Each row below holds a small network's activations on one input, seen along a few directions.
In each table, some parts of the input vary, and every possible input appears once, in random order.
Descriptions start from the smaller parts, as in this example, which fits no table here: one of 6 places along a line, together with either a single point or one of 11 places along a line or (one of 2 separate values, together with one of 8 places around a ring).
Shared parts are said once, and a part with two or three values counts as separate values.
In the rows, 128 means zero.

Other details of the inputs vary at random and push rows far along two fixed directions, the same in every table; ignore that.

Rows:
r1: [187 140 133  68 182 152 194 126  80 116 122 165 134 167 175]
r2: [102 144 110 209 106 122 113 140 169 188 105 106 185 175 128]
r3: [171  73 132  96 189 149 198 119  75 110 136 185 120 126 146]
r4: [166 115 130  91 197 172 184  96  85 107 105 163 107 117 191]
r5: [116 137 148  86 104 135  65 154 135  84 145  96  85  66 103]
r6: [110 139 138  91  72 113  66 155 143  82 168  86  76  55  72]
r7: [145 131  80 209  90 122 102  87 189 138  96 179 200 144 129]
r8: [ 94 125  99 204 112 114 143 113 157 183 114 112 166 181 132]
r9: [166 115 132  70 170 152 172 140  98 120 128 155 137 171 157]
r10: [113 129 102 231 110 145 118 145 175 176 102 118 184 130 121]
r11: [ 97 159 155  71  86 103  45 154 140  99 149  72  87 103  98]
r12: [ 93 106  99 226 120 140 145 101 167 175 104 121 156 133 133]
r13: [153  79 133 107 179 143 178 114  84 113 136 172 113 120 143]
r14: [148  68 140  96 198 152 189  93  79 113 127 178 102 122 159]
r15: [145 175 146  87  94 125  76 164 128  83 148 100  95  54  98]
r16: [121 146 163  65  89  83  84 166 119 101 174 111 101 105  65]
r17: [163  88 114  98 164 160 191 121  99 105 135 162 116 126 146]
r18: [106 157 144  68  65  89  67 161 139  93 171  78  85 101  69]
r19: [ 96 171 114 215 110 114 115 115 161 189  93 101 172 163 148]
r20: [176 138 131  70 186 150 188 117  77 116 119 161 125 167 184]
r21: [192 131 126  98 170 166 183 137  96 108 121 166 133 115 161]
r22: [138 166 124  78  57  84  41 114 158  74 136 147 124 133  97]
r23: [112 152 149  66 101 111  65 155 128  96 150  87  93 114 108]
r24: [130  95 128  76 169 137 177  91  96 120 127 142  99 167 166]
r25: [156  91 139  74 189 127 193 114  73 121 141 176 121 172 152]
r26: [100 148 158  61 103 111  60 140 132  97 142  81  81 108 113]
r27: [ 89 145 167  80  85  73  57 144 127 101 166  88  79  97  73]
r28: [ 90 123 109 230 118 146 110 119 177 179  92 109 168 126 135]
r29: [139  95 140  85 179 120 175 110  80 124 139 162 114 166 149]
r30: [111 166 109 207 122 120 131 117 149 186  97 112 175 170 154]
r31: [118 122  97 232  92 133 146 142 177 174 118 124 182 132 102]
r32: [103 127 101 232 114 144 113 135 172 176 101 113 177 129 129]
r33: [ 91 152 148  69  70  89  60 143 139  94 164  71  72  99  80]
r34: [186  92 124  84 186 180 191 141  93 103 121 175 134 132 161]
r35: [ 98 162 117 205 127 120 129 102 154 186  86 108 166 167 160]
r36: [164 125 127 101 182 165 171 109  92 108 110 155 113 112 177]
r37: [ 73 122 128 222 115  92 120 104 161 195 111 114 161 168 120]
r38: [115 159 104 238 112 135 120 128 167 176  96 114 175 119 137]
r39: [126 106 115 230 116 123 153 139 152 179 120 147 189 133 103]
r40: [166 100 120  63 171 145 206 123  87 116 137 168 124 176 153]
r41: [111 130 140  84  89 121  82 142 135  81 160  95  71  62  86]
r42: [103 130 161 100  87  98  60 148 132  91 165 100  78  51  67]
Each input here is: one of 2 separate values, together with either a single point or (one of 4 places along a line, together with one of 5 places along a line).
The inputs of r27 and r42 match in every part but the choice among 2 separate values. If r22 is changed in the same way as r27 into r42, which row does it become?
> r7
The inputs of r34 and r9 match in every part but the choice among 2 separate values. If r14 is changed in the same way as r34 into r9, which row does it become?
> r37
Which other rows does r36 become when the choice among 2 separate values takes its other values? List them by row number.
> r19
Which other rows does r10 become when the place on the line of 4 takes its other values? List them by row number.
> r3, r15, r17
Which other rows does r14 become when the place on the line of 4 takes its other values? List them by row number.
> r4, r12, r28
Which other rows does r2 become when the place on the line of 5 takes its other values? List them by row number.
> r9, r11, r23, r26

Rows:
r43: [124 123 123 135 145 127 149 114 123 146 117 134 138 163 149]
r44: [136 125 137  86 138 126 132 128 110 111 137 132 110 132 132]
r45: [109 153 133 143  81 111  73 147 157 122 138  98 124  93  91]
r46: [124 112 139  97 140 124 136 125 110 117 140 129 105 126 126]
r47: [147 141 132  92 134 133 125 128 117 107 128 136 119 126 140]
r48: [150 134 131  94 138 143 130 132 116 104 129 136 116 114 139]
r49: [129 124 138  86 140 124 132 124 109 114 136 128 107 138 135]
r50: [ 90 137 141 143  86 100  80 143 150 132 147  90 113 102  84]
r51: [148 124 132  98 139 143 134 133 114 103 133 137 112 104 132]
r52: [144 114 132 110 140 144 137 134 115 106 136 138 112  96 126]
r53: [132 110 120 146 144 136 155 119 124 141 121 143 139 141 138]
r54: [131 138 138  85 137 120 127 123 111 116 132 126 112 146 140]
r55: [ 94 131 118 210  91 112 105 134 169 166 124 106 156 120  97]
r56: [135 127 106 182 145 142 158 112 140 163  99 147 171 163 157]
r57: [142 113 133 101 140 138 136 130 113 105 137 140 110 106 126]
r58: [133 115 138  92 139 127 136 129 109 111 141 134 107 123 126]
r59: [ 99 148 138 139  82 101  77 146 153 129 143  93 120 106  87]
r60: [111 160 133 139  80 110  71 147 158 122 136  97 126  99  95]
r61: [135 129 136  90 136 125 130 128 113 114 135 131 114 136 133]
r62: [136 109 114 162 148 144 159 117 129 145 114 148 149 138 144]
r63: [127 122 138  92 139 123 132 124 111 116 137 127 108 135 132]
r64: [140 135 133  90 134 128 129 127 115 110 132 133 116 133 136]
r65: [136 134 118 141 140 131 147 117 128 144 113 140 149 159 150]
r66: [ 89 142 112 225  92 108 106 129 176 185 112 104 174 149 109]
r67: [140 111 133 107 138 138 136 130 115 107 138 139 111 103 123]
r68: [125 127 123 135 145 127 148 113 123 147 116 134 140 167 151]
r69: [133 111 139  93 140 128 137 129 109 111 142 134 106 120 124]
r70: [149 127 131  98 139 143 133 133 114 104 131 137 114 108 135]
r71: [ 99 161 132 151  81 100  76 142 159 140 133  93 135 125  99]
r72: [138 139 138  80 135 122 126 128 110 110 134 130 113 139 137]
r73: [132 105  98 220 153 154 177 112 143 177  96 153 180 151 155]
r74: [135 124 119 139 142 134 150 118 126 141 117 141 143 153 146]
r75: [136 121 129 111 138 132 140 125 117 120 130 137 122 132 134]
r76: [145 127 133  92 137 136 130 129 114 104 133 137 113 117 134]
r77: [115 106 113 184 150 131 166 108 133 172 109 140 158 169 148]
r78: [135 113 134 102 137 131 137 129 113 111 140 135 110 115 124]
r79: [105 155 135 138  80 105  74 146 155 126 140  94 123 105  92]
r80: [142 121 132 101 137 137 132 130 116 107 134 138 114 112 129]
r81: [125 101 120 160 150 134 163 117 124 152 121 144 144 148 138]
r82: [115 110 113 182 149 131 164 108 133 172 108 139 159 172 150]
r83: [109 149 127 168  84 119  82 148 162 133 132  99 134  88  93]
r84: [150 139 130  96 135 141 128 132 118 105 127 134 119 117 140]
r85: [137 120 134  98 136 131 135 128 114 111 137 134 112 121 128]
r86: [141 135 105 183 145 147 158 114 140 162  95 146 173 160 162]
r87: [114 160 132 144  81 117  73 150 158 121 135  96 126  89  96]
The inputs of r73 and r46 match in every part but one. If r48 is changed in the same way as r73 into r46, which row does it become?
> r43
Describe the family of inputs behind these rows.
> one of 5 places along a line, together with one of 9 places along a line
Which other rows does r56 become when the place on the line of 9 takes its other values? List them by row number.
> r45, r47, r57, r60, r62, r67, r76, r80
A walk changes only the place on the line of 5. It starts at r84 and steps to r56. List the rest of the walk in order.
> r64, r71, r68
